Each row below holds a small network's activations on one input, seen along a few directions.
Each table varies a few parts of the input and shows all the possible inputs, shuffled.
Descriptions start from the smaller parts, as in this example, which fits no table here: values(3) and (point or ring(11) or (ring(5) and line(6))).
Shared parts are said once, and a part with two or three values counts as separate values.

Other details of the inputs shift rows strongly along three fixed directions, in all tables alike. That doesn't count.

Rows:
x1: -52, 136, 273, -51, -349, 502, -274, 423, 367, 157, 2, 51, -37, 28
x2: -17, 109, 280, 53, -393, 387, -194, 363, 385, 193, -79, 169, -17, -21
x3: 66, -309, 372, 111, -598, 83, -10, 54, -7, -7, -306, 395, 106, -277
x4: -230, -127, 65, -556, 859, 318, -580, 52, 349, 269, 110, -513, -129, 276
x5: 269, 236, -158, 115, 23, -340, 424, 1, -386, -337, 219, 21, 226, -134
x6: -407, -210, 38, -613, 710, 111, -509, 81, 258, -2, 38, -315, -80, 182
x7: -85, 24, 192, 8, -460, 443, -272, 53, 418, -51, 110, 217, -130, -206
x8: -79, 79, 424, -148, -362, 443, -263, 340, 271, -97, 84, 142, 85, -225
x9: 48, -281, 285, 176, -625, -20, 59, 125, 154, 7, -262, 441, -58, -144
x10: 100, 593, -71, 149, -57, -269, 569, -348, -394, -151, 336, -26, 110, 99
x11: -80, -436, 15, -184, 570, -61, -297, -102, -56, 139, -330, -310, -77, 274
x12: 214, 242, -74, 61, 192, -252, 343, -72, -334, -200, 463, 5, 309, -163
x13: 324, -67, -127, 417, -6, -655, 611, -237, -624, -288, -14, 244, 337, -177
x14: -122, -780, -163, -59, 354, -475, -42, -295, -215, -26, -471, -129, -365, 144
x15: 111, 114, 316, -78, -468, 378, -265, 214, 352, 281, -25, 59, 40, -154
x16: 320, 25, -346, 440, -97, -522, 494, -421, -514, -243, 188, 242, 96, -144
x17: 156, 215, -82, 389, -259, -561, 697, -471, -684, -232, -157, 117, 65, 141
x18: -351, -40, -16, -530, 794, 253, -570, 146, 262, 200, 29, -452, -9, 289
x19: -106, -408, -46, -454, 582, -127, -226, -172, 184, 4, -85, -312, -202, 173
x20: -48, 135, 230, 5, -439, 459, -259, 276, 367, 290, 99, 24, -83, -189
x21: 323, 359, -211, 155, 139, -188, 371, -39, -254, -47, 301, -161, 306, -38
x22: 214, -354, 43, 463, -679, -77, -16, -305, -75, 238, -413, 355, -85, -103
x23: -83, -350, -104, -275, 607, -63, -256, -98, 140, 294, -74, -305, -230, 372
x24: 189, 161, -175, 174, 43, -308, 456, 59, -355, -296, 292, 97, 146, -11
x25: -341, -153, 46, -325, 418, -64, -93, -367, 2, 42, -348, -248, -372, 430
x26: 106, 563, -183, -26, 337, 171, 189, 235, 42, -29, 628, -240, 207, 98
x27: -384, 325, 408, -190, -597, 390, -213, 43, 306, 96, -141, 130, -113, 67
x28: -116, -242, 145, 130, -710, -43, -25, 86, 36, 40, -243, 344, -33, -281
x29: -102, 721, 16, -99, 118, 115, 303, -145, -37, -171, 468, -210, 46, 151
x30: -149, 49, 272, -166, -383, 407, -266, 264, 426, 88, 213, 87, -166, -261
x31: 81, 636, -73, -11, 461, 177, 91, 270, -47, -108, 484, -212, 337, -24
x32: 126, -227, 279, 56, -659, 32, 38, 69, 56, -10, -327, 363, 30, -269
x33: 91, -126, 202, 177, -519, 190, -7, 184, 101, 219, -270, 267, 6, -22
x34: 188, 220, -196, 106, 131, -248, 474, -5, -217, -231, 484, 25, 188, -25
x35: -59, -573, -225, 105, 435, -417, -27, -260, -162, 184, -500, -190, -252, 203
x36: 14, -218, 233, 7, -716, -59, -57, 64, 73, 28, -316, 352, 91, -240
x37: 22, -173, 140, 270, -595, 76, -82, -65, 141, -100, -264, 436, -114, -222
x38: 16, 628, -300, 3, 304, 171, 165, 103, -84, -393, 612, -20, 111, -110
x39: -185, -117, -17, -508, 713, 243, -516, 133, 315, 135, -115, -513, -207, 318
x40: 72, 717, -325, 130, 315, 254, 59, 156, -90, -226, 536, -203, 152, 31
x41: 34, -488, 155, 228, -750, -299, 137, -50, -108, 62, -413, 499, 28, -104
x42: -19, 486, -220, -41, 248, 59, 274, 235, -119, -279, 542, -94, 92, -181
x43: 68, 381, -11, -106, 291, 70, 184, 100, -56, -243, 589, -129, 300, -145
x44: -325, -9, -101, -624, 776, 223, -589, 156, 375, 206, -23, -517, -119, 321
x45: -274, 155, 123, -143, -379, 465, -430, 199, 417, -68, 95, 202, -73, -154
x46: 40, 538, -250, 62, 268, 152, 198, 250, -123, -57, 418, -200, 136, -67
x47: 11, 191, 273, -150, -316, 517, -288, 352, 370, 180, -91, 21, 37, -111
x48: 36, -73, 140, 213, -641, 46, -10, 169, 43, 230, -234, 305, 120, -30
x49: 111, -125, 309, 166, -471, 234, -81, 124, 10, 192, -301, 232, 165, -151
x50: -139, 875, -8, -82, 225, 94, 293, -10, -45, -252, 433, -170, 52, 150
x51: -257, -346, -246, -168, 457, -167, -251, -84, -19, 229, -267, -294, -183, 220
x52: -125, 152, 215, -16, -348, 520, -307, 397, 336, 153, -7, -42, -103, -118
x53: 330, 48, -217, 270, 40, -625, 567, -182, -478, -291, 13, 143, 228, -136
x54: 93, -553, 175, 414, -761, -326, 195, -125, -118, 22, -550, 470, -125, -288
x55: -69, 221, 119, 77, -374, 610, -337, 210, 345, 100, -35, 141, -60, -94
x56: 30, -645, -290, 171, 333, -327, -104, -545, -142, 174, -464, -124, -253, 273
x57: -77, 20, 331, -205, -384, 395, -237, 294, 463, 92, 222, 179, -100, -113
x58: 84, -649, -118, 7, 386, -474, -66, -327, -145, 194, -665, -143, -153, 256
x59: 35, 701, -307, 115, 393, 229, 24, 151, 36, -173, 494, -162, 130, 23
x60: -57, -804, -124, -116, 374, -456, 41, -286, -170, 33, -472, 32, -276, 264
x61: -166, -548, -350, 9, 419, -306, -281, -405, -127, 174, -495, -135, -220, 333
x62: -40, -649, -219, 43, 403, -354, -30, -351, -130, 249, -394, -271, -249, 209
x63: 290, -28, -354, 494, -123, -530, 506, -350, -611, -377, 4, 243, 94, -107
x64: 70, -772, -37, 35, 386, -394, -53, -436, -225, 248, -511, -175, -38, 235
x65: 122, 555, -111, -255, 329, 39, 135, 158, 25, -206, 671, -191, 186, -120
x66: 140, 274, -260, 178, 86, -249, 486, -33, -279, -250, 484, -43, 147, -202
Each input here is: line(6) and (point or (values(2) and line(5))).
The inputs of x26 and x1 match in every part but the line(6) part. If x66 is changed in the same way as x26 into x1, which row does it become?
> x14
Which other rows does x6 become when the line(6) part takes its other values? List them by row number.
> x3, x8, x12, x13, x43
Which other rows does x32 become when the line(6) part takes its other values? List them by row number.
> x5, x19, x36, x53, x65
Which other rows does x40 become when the values(2) part takes its other values? List them by row number.
> x63

Rows:
x67: -120, 70, 211, -18, -674, 123, -9, 170, 140, -115, -157, 326, -9, -178
x68: 55, -154, -107, 162, 14, -281, 270, -248, -224, -296, 59, 139, -127, -14
x69: -104, -129, 224, 13, -512, 450, -278, 202, 518, 222, -155, 139, -379, -52
x70: 424, 750, -69, 324, -261, 93, 561, 125, -170, -64, 636, -22, 310, -144
x71: -62, -491, 52, 59, 152, -200, -98, -300, -195, -70, -604, 103, -73, 129
x72: 55, -135, 61, -48, 173, -126, 65, -18, -42, 205, -245, -219, -85, 244
x73: -341, -224, -271, -312, 706, -226, -137, -25, 36, 69, -117, -282, -280, 421
x74: 22, -368, 130, 227, -343, 60, -206, -27, 51, 270, -708, 112, -128, 85
x75: -286, 212, -170, -332, 414, 304, -260, 165, 404, 43, 415, -223, -250, 193
x76: 68, 540, 220, -107, -19, 180, 259, 180, -53, -227, 361, 48, 259, -97
x77: 63, -552, -306, -258, 937, -120, -406, 160, -13, 53, -13, -305, 66, 36
x78: 190, -470, 300, 196, -405, -233, 160, -369, -115, -12, -303, 249, -55, -62
x79: -117, 295, 22, -43, -53, 440, -294, 74, 225, 35, 225, -104, 24, -135
x80: 114, -12, -50, 103, 27, -365, 317, -116, -311, 110, -56, -15, 164, 196
x81: -33, 405, 216, -289, -34, 321, -128, 68, 335, -28, 416, -63, 77, -116
x82: -250, 368, 120, -626, 546, 269, -275, 172, 304, -45, 292, -359, 22, 156
x83: 1, -376, -64, 166, -52, -465, 347, -240, -382, -233, -367, 234, -97, 61
x84: 169, -21, -205, 208, 29, -277, 86, -373, -275, -158, -47, 64, 117, -47
x85: 24, 589, -92, 184, -95, 188, 70, 253, -104, -39, 277, 30, 314, 7
x86: 260, 16, -302, 347, 132, -149, 186, -235, -260, 50, -75, -68, -2, 62
x87: 236, -950, 279, -59, -223, -149, -240, 157, 87, 303, -423, 177, 45, -217
x88: 91, 55, 88, 285, -596, 284, -121, 1, 139, 170, -76, 297, 83, -118
x89: -339, 399, -74, -374, 557, 409, -409, 223, 191, 7, 212, -385, 7, 124
x90: -26, -480, 236, -107, -345, 296, -375, 591, 510, 109, -70, 227, -7, -382
x91: 217, -199, -104, 507, -529, -465, 511, -100, -391, 47, -448, 321, -54, -36
x92: -302, -239, -275, -288, 625, -122, -152, -190, 50, 5, 80, -342, -362, 183
x93: -197, -53, 261, -184, -519, 357, -359, 108, 471, -10, -26, 211, -253, -160
x94: -120, -150, -63, -126, 252, -112, -220, -165, -76, -68, -330, -74, 18, 120
x95: -71, -144, 407, -104, -518, 398, -315, 80, 483, 358, -68, 130, -110, 4
x96: -68, -57, -150, -179, 578, -416, 193, -210, -330, 39, -24, -337, 34, 197
x97: 255, 730, -9, 229, -293, 0, 486, 50, -230, -120, 681, 8, 362, -302
x98: 185, 74, -356, 216, 613, -385, 268, -421, -463, -340, 175, -112, 99, 69
x99: 7, 700, -161, 227, -284, -80, 505, 256, -308, -270, 480, 93, 271, -229
What do these inputs look like to the network?
> values(3) and (point or (values(2) and line(5)))
The inputs of x79 and x97 match in every part but the values(3) part. If x88 is changed in the same way as x79 into x97, which row does it become?
> x95
Which other rows does x76 become when the line(5) part takes its other values? List them by row number.
> x72, x80, x82, x96
Which other rows does x67 become when the values(2) part takes its other values? List them by row number.
> x93

Rows:
x100: 84, 330, 246, -20, -381, 190, 123, 312, 149, -19, 316, 126, 149, -181
x101: 274, 231, -172, 252, 135, -195, 279, -91, -353, -98, 227, 2, 318, -41
x102: 61, 538, -27, 297, -479, 53, 301, -111, -128, -180, 238, 194, -4, -65
x103: -364, 309, 182, -369, 74, 351, -217, -10, 284, -14, 69, -170, -202, 206
x104: -130, 27, -223, -199, 538, -225, 41, 58, -159, -151, 42, -173, 37, 153
x105: 87, -284, -181, 58, 358, -252, 29, -165, -240, 69, -268, -155, -24, 127
x106: -17, -394, -3, 219, -481, -83, -53, 0, -14, 33, -422, 327, -76, -135
x107: 77, -25, -79, 246, -154, -127, 82, 74, -195, 61, -182, 134, 135, -38
x108: -312, 288, 100, -228, 163, 361, -283, -49, 320, 156, -19, -231, -216, 243
x109: 17, -100, -274, -78, 594, -168, 2, -192, -106, -155, 177, -163, -24, 96
x110: 125, -43, -262, -66, 622, -470, 269, -266, -384, -228, 128, -167, 161, 125
x111: 214, 608, -64, 160, -142, 146, 240, 231, -100, -42, 537, -32, 364, -213
x112: 187, -459, -43, 291, -404, -355, 163, -273, -201, 69, -277, 258, -26, -181
x113: -48, 73, 80, -223, 180, 334, -238, 255, 337, 190, 155, -210, -42, 114
x114: -177, -710, 69, -132, 152, 2, -421, -128, 226, 123, -512, -54, -385, 107
x115: 32, -391, 242, 87, -375, -105, 3, -39, -51, 30, -435, 208, -40, -98
x116: -18, -35, 361, -88, -555, 254, -104, 181, 240, 98, -39, 198, 49, -241
x117: -94, 36, 49, -206, 156, 288, -216, 212, 375, 58, 264, -92, -172, 23
The inputs of x116 and x111 match in every part but one. If x115 is changed in the same way as x116 into x111, which row does it become?
> x105
What do these inputs look like to the network?
> values(3) and (point or line(5))
Which other rows does x114 become when the line(5) part takes its other values? List them by row number.
> x106, x109, x112, x117
